Each row below holds a small network's activations on one record, seen along a few directions.
Each row is followed by the record's values for the fields L, S, W, B.
The largest differences between rows may come from other fields.
(in the rows, 500 means zero)
Strong random noise was added to every row along 2 fixed directions; ignore it. To show where, here is one row again and again, with new noise each time:
[475 479 543 500 457 499 513 478 525 477 549 496 474 528 519 533 481 473]
[459 515 533 514 445 389 415 434 405 573 627 436 384 488 501 578 343 464]
[535 475 567 490 384 442 485 475 541 488 582 513 516 554 522 536 494 424]
[555 461 577 482 371 467 513 490 587 456 562 538 558 575 529 521 545 415]

[299 423 445 541 684 796 744 570 655 393 350 539 507 558 526 439 630 605]
<L:l2 S:s1 W:w2 B:b4>
[555 476 599 516 506 440 491 399 605 514 673 383 417 534 525 487 547 465]
<L:l2 S:s1 W:w1 B:b2>
[226 524 413 552 748 641 559 495 345 602 506 332 196 404 508 557 287 701]
<L:l2 S:s3 W:w1 B:b4>
[568 449 467 525 185 160 326 483 334 737 629 569 659 683 503 634 323 264]
<L:l1 S:s3 W:w2 B:b4>
[576 548 527 468 489 562 545 614 485 470 394 540 534 472 532 459 529 526]
<L:l2 S:s2 W:w1 B:b2>
[470 566 491 497 617 499 449 479 353 538 508 367 272 373 486 530 338 609]
<L:l2 S:s1 W:w2 B:b2>
[594 510 475 488 330 299 352 491 356 661 595 592 597 536 467 538 441 349]
<L:l2 S:s3 W:w1 B:b5>
[315 586 448 545 800 541 407 408 333 579 508 375 174 291 452 506 319 676]
<L:l2 S:s1 W:w1 B:b2>
[591 483 531 466 368 554 588 596 581 387 486 528 628 511 546 474 548 443]
<L:l1 S:s1 W:w2 B:b1>
[542 579 546 487 604 520 418 477 462 524 533 410 335 359 491 483 465 595]
<L:l2 S:s3 W:w1 B:b2>
[448 574 521 432 543 693 746 681 408 436 352 378 366 422 563 476 343 664]
<L:l1 S:s2 W:w1 B:b2>
[412 446 490 519 533 679 635 575 610 484 447 531 539 583 532 492 582 513]
<L:l2 S:s3 W:w1 B:b4>
[649 580 536 478 487 442 330 488 489 483 473 530 526 360 445 479 543 515]
<L:l1 S:s3 W:w1 B:b2>
[520 596 474 449 447 417 409 600 252 669 448 494 380 425 510 549 244 520]
<L:l2 S:s1 W:w1 B:b2>
[540 589 527 490 509 443 363 501 379 567 548 401 335 366 482 537 351 557]
<L:l2 S:s3 W:w1 B:b2>
[305 497 372 556 665 655 519 540 452 525 360 603 539 472 463 482 499 511]
<L:l2 S:s1 W:w2 B:b1>
[403 539 541 555 725 505 482 346 451 481 633 252 157 386 487 541 368 625]
<L:l2 S:s2 W:w2 B:b2>
[413 444 480 561 632 592 518 437 640 417 466 572 570 521 487 444 675 473]
<L:l2 S:s1 W:w1 B:b1>
[622 617 490 424 286 482 520 707 373 508 411 599 668 400 532 443 415 472]
<L:l1 S:s2 W:w1 B:b1>
[304 468 449 559 670 716 680 548 603 438 382 511 498 530 513 435 593 613]
<L:l2 S:s2 W:w1 B:b4>
[495 585 423 516 520 277 211 394 265 689 584 518 419 364 405 521 357 471]
<L:l2 S:s3 W:w1 B:b4>
[410 456 423 542 740 640 540 436 575 422 435 537 480 445 482 472 645 584]
<L:l2 S:s3 W:w2 B:b6>
[581 555 495 494 546 383 267 419 389 551 509 567 479 381 413 484 513 468]
<L:l2 S:s3 W:w1 B:b2>
[431 515 378 521 495 361 344 466 285 672 422 624 600 515 444 562 401 430]
<L:l1 S:s1 W:w1 B:b6>
[429 574 427 513 592 494 399 510 354 626 473 504 410 382 472 493 408 571]
<L:l2 S:s1 W:w1 B:b4>
[577 391 566 536 489 475 565 404 738 399 629 501 577 630 539 492 705 420]
<L:l2 S:s1 W:w2 B:b6>
[301 508 474 583 620 533 519 445 425 600 633 309 239 480 496 574 300 572]
<L:l2 S:s1 W:w2 B:b4>
[375 465 511 506 686 798 780 539 678 287 477 348 323 450 565 449 557 696]
<L:l2 S:s2 W:w2 B:b4>
[485 401 480 516 346 517 662 584 565 483 493 532 669 674 557 535 523 433]
<L:l1 S:s1 W:w2 B:b4>
[685 507 675 429 427 490 564 470 696 360 635 394 412 473 566 454 585 536]
<L:l2 S:s2 W:w1 B:b2>
[398 422 481 535 639 667 639 514 633 437 375 560 571 621 515 454 659 508]
<L:l2 S:s2 W:w1 B:b2>
[301 520 444 546 716 587 578 503 388 596 478 373 274 471 529 517 333 618]
<L:l2 S:s2 W:w1 B:b2>
[722 540 590 449 249 414 443 569 607 434 472 627 761 525 497 458 641 372]
<L:l1 S:s2 W:w1 B:b1>
[538 464 451 445 314 521 580 649 497 489 376 716 797 610 518 464 606 412]
<L:l1 S:s1 W:w1 B:b4>
[396 491 454 576 406 296 351 431 329 701 642 517 491 585 475 603 300 345]
<L:l2 S:s2 W:w2 B:b1>
[479 488 519 509 479 416 513 475 424 548 592 392 381 549 535 543 352 477]
<L:l2 S:s2 W:w2 B:b2>
[513 532 465 528 335 201 251 446 278 729 657 521 469 515 465 578 271 351]
<L:l2 S:s1 W:w2 B:b4>
[531 478 494 553 497 315 368 369 468 583 648 485 491 529 472 543 496 412]
<L:l2 S:s1 W:w2 B:b6>
[553 500 613 541 485 306 419 302 530 558 834 235 254 498 504 553 380 457]
<L:l2 S:s2 W:w2 B:b2>
[586 436 586 434 362 643 674 573 775 269 451 566 660 574 556 470 684 497]
<L:l1 S:s2 W:w2 B:b1>

Which values does each new row have?
[308 376 485 602 706 582 621 333 644 449 589 407 409 622 491 532 592 527]
<L:l2 S:s2 W:w2 B:b6>
[713 623 501 429 326 237 157 470 300 622 577 639 584 320 432 477 449 383]
<L:l2 S:s3 W:w1 B:b1>
[516 467 521 516 457 438 458 465 494 545 555 503 505 575 479 514 495 409]
<L:l2 S:s1 W:w2 B:b2>
[564 565 525 488 438 350 339 471 391 624 569 455 393 447 478 567 329 455]
<L:l2 S:s1 W:w2 B:b2>
[346 440 511 535 646 667 695 475 564 408 532 350 316 537 526 505 465 590]
<L:l2 S:s2 W:w2 B:b2>
[433 502 343 512 385 416 424 603 283 665 368 699 701 568 478 549 391 389]
<L:l1 S:s1 W:w2 B:b4>
[370 478 548 551 781 614 602 342 615 383 607 254 189 436 501 484 495 662]
<L:l2 S:s2 W:w2 B:b2>
[439 510 436 493 631 558 451 485 406 524 403 564 465 423 437 466 530 559]
<L:l2 S:s3 W:w1 B:b2>
[295 512 484 555 731 718 640 480 555 434 491 352 279 424 498 474 478 679]
<L:l2 S:s2 W:w1 B:b4>
[596 586 478 416 412 518 438 639 398 495 304 613 615 410 464 448 476 503]
<L:l1 S:s1 W:w1 B:b2>
[530 529 606 459 631 678 639 502 672 300 527 355 296 373 551 407 567 669]
<L:l2 S:s2 W:w1 B:b2>
[441 414 524 547 548 469 578 393 581 467 635 416 406 597 518 541 503 495]
<L:l2 S:s2 W:w2 B:b6>
[555 551 553 499 617 562 513 443 629 346 558 411 391 350 497 399 630 630]
<L:l2 S:s2 W:w1 B:b4>
[678 484 570 472 344 376 412 506 517 498 571 535 579 559 499 508 548 386]
<L:l2 S:s3 W:w2 B:b2>
[410 540 519 553 687 503 469 388 484 553 584 352 301 421 482 477 458 580]
<L:l2 S:s2 W:w1 B:b2>
[499 410 518 582 505 321 370 309 557 551 671 489 517 621 465 567 558 382]
<L:l2 S:s1 W:w2 B:b6>
[482 404 458 504 478 697 611 612 691 416 276 789 802 656 512 469 761 396]
<L:l2 S:s1 W:w2 B:b1>
[619 530 588 402 286 480 621 606 519 442 571 382 464 488 561 502 401 548]
<L:l1 S:s2 W:w1 B:b4>
[567 388 538 514 306 369 544 468 600 566 588 546 684 727 545 558 573 335]
<L:l1 S:s1 W:w1 B:b6>
[339 452 475 574 682 544 604 390 492 465 601 336 308 507 515 548 441 591]
<L:l2 S:s2 W:w2 B:b6>
